A small network was shown many inputs. Here are its activations along a few directions, one row for each input.
Each table varies a few parts of the input and shows all the possible inputs, shuffled.
Descriptions start from the smaller parts, as in this example, which fits no table here: one of 6 places along a line, together with either a single point or one of 9 places around a ring or (one of 2 separate values, together with one of 8 places around a ring).
Shared parts are said once, and a part with two or three values counts as separate values.
(in the rows, 128 means zero)

Other details of the inputs shift rows strongly along two fixed directions, in all tables alike. That doesn't count.

A family of inputs:
r1: [147 145 137  50 165 132 131 164  87 100 177]
r2: [ 80  90  68 168 159 136 116 129 181  71  90]
r3: [147 163 142  51 172 138 146 183 137  92 176]
r4: [163 137 124  44 163 131 133 167  80 121 162]
r5: [170 161 187 105 116 107 122 131  97 159 151]
r6: [132 118 118  69 166 134 124 150  97 109 149]
r7: [145 143 131  32 166 143 149 168  92 130 181]
r8: [153 175 159 182  93  99 124 124 164 130 115]
r9: [155 159 183  94 117 118 130 139 105 155 159]
r10: [143 148 168 135 101 116 134 119 121 177 137]
r11: [138 153 152 178  76 105 127 102 133 156 124]
r12: [108 128  92  98 169 144 149 160 162  91 140]
r13: [125 152 165 176  82 110 132 104 137 163 128]
r14: [ 72  80  67 170 148 171 137 106 172  91  87]
r15: [ 68  61  63 165 148 136 106 107 141  93  84]
r16: [154 157 161 153  92 102 120 117 112 150 127]
r17: [ 82  81  84 115 156 146 122 132 131 101 117]
r18: [153 163 160 184  83 131 136  96 154 143 114]
r19: [157 136 118  40 160 138 143 164  89 130 170]
r20: [ 88  66  86 119 157 146 119 129 129 121 106]
r21: [ 76  48  65 160 154 138 105 108 137 112  77]
r22: [126  92  86  97 159 136 122 143 104 118 119]
r23: [150 159 177 181  98 128 122  98 146 130 114]
r24: [134 135 175 159  92 111 119 108 129 171 119]
r25: [155 161 161 189  89 126 125  99 145 131 105]
r26: [135 135 165 167  90 113 128 105 132 188 118]
r27: [164 135 120  32 165 139 144 169  85 135 174]
r28: [146 156 159 175  82 100 118 109 120 146 121]
r29: [ 72  66  45 163 137 141 121 109 146 104  88]
r30: [141 157 182 175  93 135 130 102 154 138 118]
r31: [134 153 179 151  92 111 124 116 126 150 139]
r32: [125 146 162 173  85 111 130 103 137 168 123]
r33: [ 81  65  54 163 141 134 110 112 135 103  79]
r34: [163 172 121  44 169 135 155 184 131  94 180]
r35: [ 97  83  63 124 147 141 127 126 129 112 111]
Description of these inputs: one of 5 places around a ring, together with either one of 2 separate values or one of 5 places along a line.
Question: The inputs of r6 and r35 match in every part but the place on the ring of 5. If r21 is changed in the same way as r6 into r35, which row does it become?
Answer: r27
Question: List by row number the other rows that have the place on the ring of 5 in common with r32.
Answer: r7, r10, r12, r13, r14, r26
Question: Which other rows does r33 become when the place on the line of 5 takes its other values? List them by row number.
Answer: r4, r16, r22, r28
Question: Which other rows does r20 become when the place on the line of 5 takes its other values? List them by row number.
Answer: r9, r17, r24, r31
Question: Start at r30 and move only the place on the ring of 5, one step at a time. The first step leads to r14. Which rows follow, in order?
Answer: r18, r25, r23

A family of inputs:
r36: [143 149 135 111 138 133 131 141 127 100 141]
r37: [ 67  43  55 165 152 145 101 106 131  96  72]
r38: [161 167 153 110 132 124 132 143 126 116 149]
r39: [133 158 174 177  73 102 138 107 152 187 127]
r40: [157 169 170 182  85 106 123 111 152 145 116]
r41: [ 75  76  90 127 158 162 131 124 145 111 110]
r42: [156 151 173 181  72  94 114  99 117 174 113]
r43: [133 120 131 131 120 120 116 119 104 133 123]
r44: [149 146 134   6 185 158 157 182  96 119 196]
r45: [153 151 176 182  75  95 112  96 115 172 114]
r46: [169 171 122  23 175 132 150 191 102  92 189]
r47: [126 126 124 135 142 138 121 129 141  96 119]
r48: [ 71  73  69 146 144 154 136 115 158 117 101]
r49: [141 154 169 102 120 135 145 134 121 151 158]
r50: [ 85  64  45 143 148 125 113 124 132 110  92]
Question: What is each input in this table made of?
Answer: one of 3 separate values, together with either a single point or one of 4 places along a line
Question: The inputs of r40 and r48 match in every part but the choice among 3 separate values. If r46 is changed in the same way as r40 into r48, which row does it become?
Answer: r39
Question: Which other rows does r48 become when the place on the line of 4 takes its other values? List them by row number.
Answer: r41, r44, r49
Question: Which other rows does r36 become when the place on the line of 4 takes its other values? List them by row number.
Answer: r38, r40, r47

A family of inputs:
r51: [121 117 141 192  90 111 113  96 138 157  94]
r52: [ 79  83  79 187 129 145 120 101 168 102  83]
r53: [119 119  95  95 160 141 129 150 130  91 135]
r54: [182 178 190 108  98 105 131 132  96 165 160]
r55: [126 115 119 100 142 139 129 133 110 126 138]
r56: [128 129 107  76 163 148 142 159 127 103 150]
r57: [115  99  91  97 155 139 126 142 110 109 126]
r58: [119 108 109  84 159 141 130 144 106 115 143]
r59: [102 104 131 231  71 101 105  77 152 158  72]
r60: [109 113  94 105 159 144 137 145 138 101 136]
r61: [100  88  86 105 160 147 128 132 117 109 121]
r62: [123 111 113  89 152 144 129 142 107 120 139]
r63: [129 135 123  98 151 143 138 142 128 106 142]
r64: [ 74  83  73 188 130 139 125 104 171 108  80]
r65: [125 124 136 165 102 110 117 108 125 147 113]
r66: [145 146 170 132 103 115 124 119 115 158 135]
r67: [156 158 141  37 172 145 147 173 103 101 183]
r68: [130 118 116 101 148 132 127 136 109 127 134]
r69: [173 177 197 119  91 106 134 130 106 180 155]
r70: [119 120 105 117 153 138 130 139 137 101 130]
r71: [161 175 177 161  86 108 128 115 137 149 133]
r72: [151 159 177 152  87 106 127 110 120 179 133]
r73: [122 117  98  97 164 147 132 150 131  94 134]
r74: [108 110 133 210  79 112 116  84 150 167  88]
r75: [119 102  97  88 164 138 127 144 108 111 136]
r76: [117 110 106  91 152 136 132 143 112 126 142]
r77: [ 82  82  73 190 131 139 118 103 169 101  78]
r78: [138 139 156 135 104 113 127 121 121 161 132]
r79: [133 149 153 188  90 108 121 106 150 139 111]
r80: [ 90  93  88 158 140 146 125 119 156  99  98]
r81: [178 173 190  93 112 108 129 140  97 162 163]
r82: [130 128 102  64 170 151 145 162 124  98 158]
r83: [153 170 187 158  89 111 129 114 141 151 133]
r84: [ 94  87  87 167 125 127 116 106 134 123  91]
r85: [100 102  86 156 137 138 122 124 151  99  99]
r86: [149 147 122  59 171 143 141 164 113 100 162]
r87: [147 155 159 144 111 116 127 124 140 135 130]
r88: [157 148 163 128 108 114 126 122 111 156 138]
r89: [148 162 155 146 108 115 129 123 134 134 131]
r90: [172 189 194 111 103 111 141 139 126 154 162]
Question: What is each input in this table made of?
Answer: one of 2 separate values, together with one of 4 places along a line, together with one of 5 places around a ring
Question: The inputs of r87 and r53 match in every part but the place on the line of 4. If r81 is changed in the same way as r87 into r53, which row does it become?
Answer: r59
Question: The inputs of r56 and r73 match in every part but the place on the line of 4. If r64 is changed in the same way as r56 into r73, which row does it become?
Answer: r86
Question: Which other rows does r72 become when the place on the ring of 5 takes its other values? List them by row number.
Answer: r69, r74, r76, r78
Question: Which other rows does r57 become when the place on the line of 4 takes its other values? List them by row number.
Answer: r51, r62, r69
